Each row below holds a small network's activations on one input, seen along a few directions.
Each table varies a few parts of the input and shows all the possible inputs, shuffled.
A made-up example of a description, with smaller parts first: ring(8) and (point or line(9) or (values(3) and line(4))).
Shared parts are said once, and a part with two or three values counts as separate values.
(in the rows, 128 means zero)

Other details of the inputs vary at random and push rows far along three fixed directions, the same in every table; ignore that.

Table:
row 1: [146 152 143 127  27 149 185 122 144 159 112 150]
row 2: [169 127 133 140 153 134  78 160 189 142 110  89]
row 3: [ 88 113 134 120 198 165 146 167  87  94 220 186]
row 4: [155 157 120 135  31 121 161 120 149 177  53 121]
row 5: [ 90 131 186 141  83 180 181 145  60 162 180 168]
row 6: [ 76 119  78 116 118  86  96  63  93 108  85 147]
row 7: [104 140 170 113 143 173 157 160 112 129 195 147]
row 8: [ 79 101  63 116 147 114 124  76  54 108 119 196]
row 9: [134  83 104 122 153 104 152 132 116 101 146 172]
row 10: [131 115  97 127 208 103  49  92 140 108  68  96]
row 11: [130  64 148 128 160 116 155 164  88 108 181 163]
row 12: [143  90 132 132 138 107 122 152 106 121 126 135]
row 13: [115 122 185 112 143 143 206 177 110 105 195 119]
row 14: [133 142 117 101 172 140 147 140 134  98 168 123]
row 15: [183 125 187 143 146 138 143 195 186 144 107  74]
row 16: [139  98 133 128 144 134 123 159 134 107 178 154]
row 17: [127 154  25 126 102 102 107  28 117 123  43 140]
row 18: [ 87 164 119 122  88 133 117  91 137 139 121 137]
row 19: [137 139  21 125  75  91  98  34 154 140  46 166]
row 20: [115 186 148 135  75 183 179 113 138 161 109 146]
row 21: [121 143 175 125 131 158 151 156 142 133 187 101]
row 22: [120  60 129 132 173 113 129 160  79 108 208 178]
row 23: [141 134 160 149 168 126  72 129 156 140 121  55]
row 24: [ 93 100 205 118 156 148 178 180  85 119 189 131]
row 25: [136 134 163 143 181 143  66 131 149 146 111  76]
row 26: [111  57  70 116 197  78  84 149  71  95 181 183]
row 27: [157 141  66 122 188  96  67  77 169 105  56  78]
row 28: [144 156  63 127  46 111 120  73 155 140  56 156]
row 29: [108 109  85 108  83 123 148 147  92 133 167 188]
row 30: [100 155 135 109 154 133 137 133 157 107 137 127]
row 31: [127 145  69 114 198  93  66  96 187  84  94  89]
row 32: [131 198 129 135  28 173 189  88 131 170 102 127]
row 33: [149 146 153 147 201 151 112 140 173 122  85  89]
row 34: [147 127  91 138 195 102  35  87 142 118  97  77]
row 35: [130 180 140 145  53 176 158 101 126 166 129 122]
row 36: [ 84 150 119 116 110 143 132 106 123 138 148 155]
row 37: [114  78  67 125 135  81  95 100  68 102 157 200]
row 38: [ 93 126 177 112 147 136 183 164 115 100 169 134]
row 39: [ 98 119 180 118  82 141 201 143  68 134 180 131]
row 40: [172 123 132 143 161 130  71 155 186 118 116 100]
row 41: [137  82 144 137 158 117 113 174  92 108 185 155]
row 42: [152 133  97 134  65 104 140  87 133 135  71 153]
row 43: [135 124 155 140  52 136 148 160  98 183 138 132]
row 44: [ 80 138 145 135  95 120 120 106  96 143 136 136]
row 45: [150 154 124 126  48 140 165 133 152 156 100 141]
row 46: [163 102 156 151 169 123  78 173 142 134 135  98]
row 47: [183 140 177 137 149 152 134 198 207 148 116  74]
row 48: [146 111 160 128 129 150 139 191 138 127 178 136]
row 49: [103 179 142 131  34 139 176  75 136 175  60 119]
row 50: [148 149 196 134 148 144 149 165 181 120 123  48]
row 51: [174 139 113 130 159 124  97 165 205 136  82  87]
row 52: [116 182 146 126  36 153 182  80 120 168  69 130]
row 53: [168 170 181 143 143 169 107 143 192 155 123  46]
row 54: [ 78 120  52  88 204  95 109 100 122  75 146 179]
row 55: [112  83 115 114  95 105 163 146  58 129 155 180]
row 56: [110  89  76 127 216 110  84 116  69  83 180 157]
row 57: [141 131 131 142  52 146 147 108 145 167 124 146]
row 58: [133  95 116 133  97 102 137 117  88 120 127 167]
row 59: [141 132 196 144 149 134 120 151 159 127 118  44]
row 60: [132  85 101 111 160  98 150 158 104  90 154 174]
row 61: [ 89 122 190 132 133 144 143 154  95 143 178 130]
row 62: [189 128 175 148 148 132 127 176 187 125  97  85]
row 63: [109  72  59 110 128  73 122 105  49  85 144 209]
row 64: [111 122 145 134  90 153 183 121  63 136 154 142]
row 65: [113 152  48 101 180 109  78  70 154 101  83 145]
row 66: [124 191 132 123  44 147 170  89 159 161  99 101]
row 67: [177 114 175 150 150 125 104 186 165 155  95  67]
row 68: [122 123  95 137 186  88  37  94 149 105 105  78]
row 69: [105 166 101 126  74 123 116  77 140 135 119 117]
row 70: [160 124 164 136 178 134 101 139 144 124 114  55]
Each input here is: ring(5) and (line(6) or (values(2) and line(4))).
- Changing only the ring(5) part turns row 59 into row 50. The same change can be made to row 67. Which row results? => row 4
- Changing only the ring(5) part turns row 22 into row 9. The same change can be made to row 5. Which row results? => row 33
- Change only the values(2) part in row 24. List by row number the other rows that result. => row 39
- A walk changes only the line(4) part. It starts at row 3 and steps to row 7. List the rest of the walk in order. => row 36, row 18

Table:
row 71: [135 121 129 130 172 130 102 144 146 117 142 117]
row 72: [138 131 106 132 166 118  90 112 154 120  93 110]
row 73: [ 97 123 141 114 131 135 164 138  95 113 175 153]
row 74: [145 116 141 135 158 123 105 151 148 124 123 107]
row 75: [144 149 165 138 108 148 134 142 158 149 122  92]
row 76: [129 100 147 125 151 132 151 167 106 113 173 147]
row 77: [106 124 144 122 122 141 155 136  96 126 166 147]
row 78: [143 109 128 132 164 121 112 147 135 114 135 125]
row 79: [141 128 175 136 103 146 159 161 130 145 143 117]
row 80: [103 109  99 114 152 116 128 125  89 105 164 164]
row 81: [111 127 102 117 117 117 142 107 108 117 126 151]
row 82: [137 149 170 135 134 148 138 144 155 136 122  91]
row 83: [143 112 131 132 158 123 114 145 134 119 129 122]
row 84: [135 128 132 126 152 131 122 143 149 118 139 117]
row 85: [161 139 168 147 118 144 122 146 165 151 103  86]
row 86: [124 151  87 127  75 122 125  78 126 149  82 143]
row 87: [101 117 136 115 130 130 160 136  92 113 174 151]
row 88: [132 140 109 131 159 123  89 106 152 122  94 108]
row 89: [118 126  84 125  87 106 119  90 108 138 101 155]
row 90: [105 113  97 112 142 110 130 118  96 104 155 157]
row 91: [140 127 178 136 103 145 161 162 129 146 145 118]
row 92: [120 148 122 129  74 140 146 110 123 150 121 146]
row 93: [133 166 148 133  39 149 169 108 135 169  95 119]
row 94: [121 130 107 127 166 120  92 108 138 116 113 120]
row 95: [120 127  83 126  86 104 117  85 111 138  95 153]
row 96: [147 118 100 133 161 106  82 117 151 117  97 111]
- What do these inputs look like to the network? => line(10) or (values(2) and ring(8))
- Which of the alternatives is row 76? => line(10)

Table:
row 97: [102 104 106 126 105 107 137 118  80 122 169 161]
row 98: [ 99 106 110 124 106 110 131 120  78 113 163 167]
row 99: [130 105 118 123 167 112 121 138 146 117 109 135]
row 100: [149 127 160 149 161 149 114 156 130 135 135 105]
row 101: [151 126 104 135 176 134  84 134 143 117 122 126]
row 102: [135 139  76 125 107 107 109  79 140 138  47 142]
row 103: [136  99 167 139 176 125 123 159 139 127 125 110]
row 104: [ 75 152 145 114  82 140 156 120  88 149 157 140]
row 105: [ 92 140 121 124 134 143 142  96  95 119 164 145]
row 106: [117 165 170 123 107 165 189 118 131 131 141 117]
row 107: [150 125 144 141 143 138 112 149 182 142  99 108]
row 108: [116 156 157 129 137 135 116 128 149 137  98  70]
row 109: [144 153 105 127  47 116 143  76 139 158  65 112]
row 110: [103  99 104 116 141 116 119 137 100 103 169 188]
row 111: [143 107 154 125 164 131 116 174 146 119 180 119]
row 112: [134 141 163 133  75 144 164 155 139 136 145 128]
row 113: [107 104  99 115 137 109 118 137  99  99 179 179]
row 114: [162 125 107 132 176 129  80 137 151 119 130 105]
row 115: [ 90 160  87 108 112 121 121 103 135 130 115 137]
row 116: [104 142 120 111 168 116 120 131 144 109 122 109]
row 117: [131 126 176 137  82 131 169 140 114 145 141 108]
row 118: [161 138 148 139 158 137 129 149 154 125 105 104]
row 119: [105  97 101 117 146 119 125 137 102 119 165 190]
row 120: [119 125  87 122 101 111 112 104 135 120 103 162]
row 121: [162 139  84 130 147 108  94 101 158 120  68  91]
row 122: [150 146 144 146 108 139 123 111 134 152  76  96]
row 123: [130 107 121 112 148 100 143 138 126 104 147 133]
row 124: [122 157 147 129 143 144 136  95 130 125 114  98]
row 125: [148 145 148 135  83 156 175 154 129 144 146 122]
row 126: [ 98 100 117 124 112 118 129 122  81 117 154 174]
row 127: [ 98  98 114 126 116 119 137 121  83 133 150 177]
row 128: [142 122 157 127 109 150 150 159 127 143 172 124]
row 129: [143 122 123 134 149 126 111 132 108 128 145 123]
row 130: [142 134 167 136  89 149 171 142 103 144 136 108]
row 131: [154 118 166 141 144 139 117 156 145 144 144  84]
row 132: [159 129 155 146 166 150  94 160 173 144 115 103]
row 133: [128  99 103 116 144 102 123 112  98 110 135 128]
row 134: [125 101 128 129 165 127 112 141 109 125 141 147]
row 135: [123 137  97 129  83 103 121  84 138 133  65 142]
row 136: [104 151 158 115 146 146 126 157 138 136 164 119]
row 137: [133 148  76 129  79 120 115  80 145 153  58 152]
row 138: [133 172 146 135 140 157 132 110 175 132 118  98]
row 139: [143 148 155 138  92 163 174 156 128 144 137 136]
row 140: [123 126 183 137  85 142 164 146 113 141 127 123]
row 141: [135 104 112 129 185  92  78 126 137  90 108 106]
row 142: [147 147  77 127  77 115 112  84 155 150  77 117]
row 143: [138 136 156 132  77 140 171 153 142 144 152 122]
row 144: [119 103 110 119 154 111 124 117  96 119 117 154]
row 145: [124 129 122 126 226 142  91 133 149  89 169 116]
row 146: [124 125 103 119 123  97 124 115 123 105 116 143]
- What do these inputs look like to the network? => ring(5) and (values(2) or ring(8))
- Changing only the ring(5) part turns row 141 into row 146. The same change can be made to row 124. Which row results? => row 106
- Changing only the ring(5) part turns row 137 into row 132. The same change can be made to row 107. Which row results? => row 119
- List by row number the other rows that have the ring(5) part in common with row 126. => row 97, row 98, row 100, row 104, row 105, row 127, row 129, row 131, row 134
- Change only the ring(8) part in row 144. List by row number the other rows that result. => row 103, row 117, row 122, row 130, row 133, row 140, row 141
- Change only the values(2) part in row 136. List by row number the other rows that result. => row 145
